A small network was shown many inputs. Here are its activations along a few directions, one row for each input.
Each table varies a few parts of the input and shows all the possible inputs, shuffled.
A made-up example of a description, with smaller parts first: one of 2 separate values, together with either a single point or one of 9 places along a line or (one of 4 places along a line, together with one of 8 places around a ring).
Shared parts are said once, and a part with two or three values counts as separate values.

Other details of the inputs shift rows strongly along two fixed directions, in all tables alike. That doesn't count.
These rows show it; all are for the same input, with only those details redrawn:
[ 19 -37 -22   6 -57  65  42 -46  78 -20  36]
[ 33  12 -25 -70 -37   7  76  42  62 -25  32]
[  8 -28   4  34   3  20 -53 -67 -12   6  -7]
[ 22  21   0 -41  23 -38 -21  21 -28   0 -11]
[ 18 -37 -21   6 -56  65  41 -47  77 -19  36]
[ 22  21   0 -41  23 -38 -21  21 -28   1 -11]
[ 33  13 -25 -71 -37   7  77  43  63 -26  33]

A family of inputs:
r1: [ -1   1  15 -24  42 -35 -21  53 -11   6 -12]
r2: [-15  13  21  -9  26 -30 -11  59 -36  -3  -2]
r3: [-46 -10   0  64  13  18 -27 -57  -3  19 -27]
r4: [-35 -18  -9  72   2  24 -31 -45 -21   9 -29]
r5: [  8 -28   4  34   3  20 -53 -67 -11   6  -6]
r6: [-17  32  -2  -1  29 -48  10  36 -23   8 -36]
r7: [-26  21  30 -17  36 -35  -9  48 -20   8  -3]
r8: [-26 -14 -10  78  -1  26 -27 -39 -22  29 -25]
r9: [-19 -29 -17  56  21  17 -36 -51   6  16 -34]
r10: [ 14  32   6 -24   5 -30  -6  31 -56  13   2]
r11: [-12  13  32  -6  32 -43  -4  51 -24   2  -7]
r12: [  3 -26 -15  17 -71  70  52 -38  49 -27  42]
r13: [ -6  16  20  -2  23 -27  -8  64 -38  17   2]
r14: [ 21  23  -7 -57 -44   1  94  43  47 -29  35]
r15: [-19 -10  20  40  -1  23 -42 -73 -22   8   0]
The inputs of r10 and r13 match in every part but one. If r14 is changed in the same way as r10 into r13, which row does it become?
> r11
Describe the family of inputs behind these rows.
> one of 3 separate values, together with either a single point or one of 4 places along a line
Change only the place on the line of 4 in r6. List by row number the other rows that result.
> r3, r4, r8

A family of inputs:
r16: [ 22  55  25 -70  39 -83  -1  78 -66  -1  -8]
r17: [ -9   7 -30  -8 -39  33  61  -7  54  -2  15]
r18: [  8  62 -16 -70  45 -81   2  75 -57  -1 -42]
r19: [ -2 -32   9   1 -35  45  45  26  51 -10  45]
r20: [-41 -34  17  92  34  16 -66 -41 -37  28 -26]
r21: [  3 -26  14  42  14  11 -82 -75 -51   3 -12]
r22: [ 40 -19 -24 -28 -40  31  35  -5  57 -15  32]
r23: [ 12  -2  -8 -24 -44  39  47 -10  47 -11  42]
r24: [  4 -14   8  -2 -47  39  45  12  48 -20  43]
r25: [ 21  -9 -44 -12 -32  29  50  -3  64  -7   3]
r26: [-36 -18  17  86  19   9 -68 -54 -40  20 -30]
r27: [  4  47  19 -82  66 -90 -12  75 -24  -4 -26]
r28: [-25 -17  13  76  21   2 -56 -71 -45  21 -35]
Describe the family of inputs behind these rows.
> either a single point or (one of 2 separate values, together with one of 6 places along a line)
Change only the choice among 2 separate values in r17. List by row number the other rows that result.
> r23
Change only the choice among 2 separate values in r16. List by row number the other rows that result.
> r28

A family of inputs:
r29: [ 36  16 -25 -34 -11 -16  14   8 -10 -10  -5]
r30: [ 22  19 -26 -44   0  -9   7   8   3  -2  -2]
r31: [  3 -13  39  44  33 -20 -90 -21 -89  16 -14]
r32: [ -6  19 -16   3  -3 -15  34  42  -8   1 -14]
r33: [-21  26  -5  -8   6 -14  35  36   2   4 -12]
r34: [  5   2   8  22  47 -31 -95 -63 -76  25 -39]
r35: [-17  15  -8  -5  12 -22  33  39   7   2 -13]
r36: [-21  21 -17  -7   9  -8  28  43   4   7 -10]
r37: [ 18 -39 -25  28 -47  62  15 -78  67 -12  19]
r38: [-15  13 -10  -5   9 -17  28  44  10   5 -18]
r39: [-14  20  -8  -2  11 -19  29  42  11   4 -13]
r40: [  4   1  12  23  45 -37 -99 -60 -74  11 -45]
r41: [  6   7  24 -32  -2 -18  14  42  -2 -18  22]
r42: [ 16 -44 -24  26 -45  60  20 -81  63 -14  19]
r43: [  8   6  17 -33  -4  -7  11  43  -2   0  23]
r44: [ 25  17 -12 -43   2 -20  13   5   5 -12  -8]
r45: [  1   8  10  21  41 -32 -97 -63 -78  17 -41]
r46: [-18  20 -12  -7   4 -12  28  41   6  11 -14]
r47: [-36 -30 -15  63 -47  66  39 -51  59  -5  13]
r48: [ -27  -63   40  104  -10   60  -87 -116  -24   11   11]
r49: [ 11 -33 -22  23 -50  68  21 -83  57 -12  19]
r50: [  5  12  24 -34  -2  -9  17  39  -5  -7  24]
r51: [ 11   1  21 -31   4 -17  15  41   0 -10  24]
r52: [ 12   0  19 -31   0 -12  10  46   3  -7  20]
r53: [ 13   6  21 -28   2 -14  11  44   4  -8  24]
r54: [  9   1  14 -31   4  -8   9  48   1 -10  23]
r55: [ 28  11 -19 -43   0 -19   7   9   9  -5  -9]
r56: [ -6 -51   5  39 -48  81  13 -45  52  -9  49]
r57: [-31 -36 -17  62 -41  67  41 -51  61   2  15]
r58: [  7   8  20 -32   0 -12  16  38  -5  -4  28]
r59: [-18  14 -15  -5  13 -13  27  46   9   1 -14]
r60: [  9   6  26 -32   2 -14  16  43  -1 -14  20]
r61: [  7   7   7  24  45 -28 -99 -60 -71  27 -40]
r62: [ 24  17 -21 -44  -4 -13   8   7   4   1  -5]
r63: [-32 -38 -13  66 -43  62  38 -49  64 -11   9]
r64: [  9  13  19 -30  -2  -9  12  41   0  -1  27]
r65: [-18  19  -3  -6  11 -19  34  40   7  -2 -16]
r66: [   7   -5    2   23   51  -28 -104  -54  -70   19  -45]
r67: [-18  26 -10  -4   7 -14  29  39   7  10  -9]
Describe the family of inputs behind these rows.
> one of 3 separate values, together with either a single point or (one of 2 separate values, together with one of 6 places along a line)
Change only the place on the line of 6 in r54. List by row number the other rows that result.
> r41, r51, r52, r53, r60
Start at r56 and move only the place on the line of 6, one step at a time. The first step leads to r43. Which rows follow, in order?
> r64, r58, r50, r48
Change only the choice among 2 separate values in r34. List by row number the other rows that result.
> r42
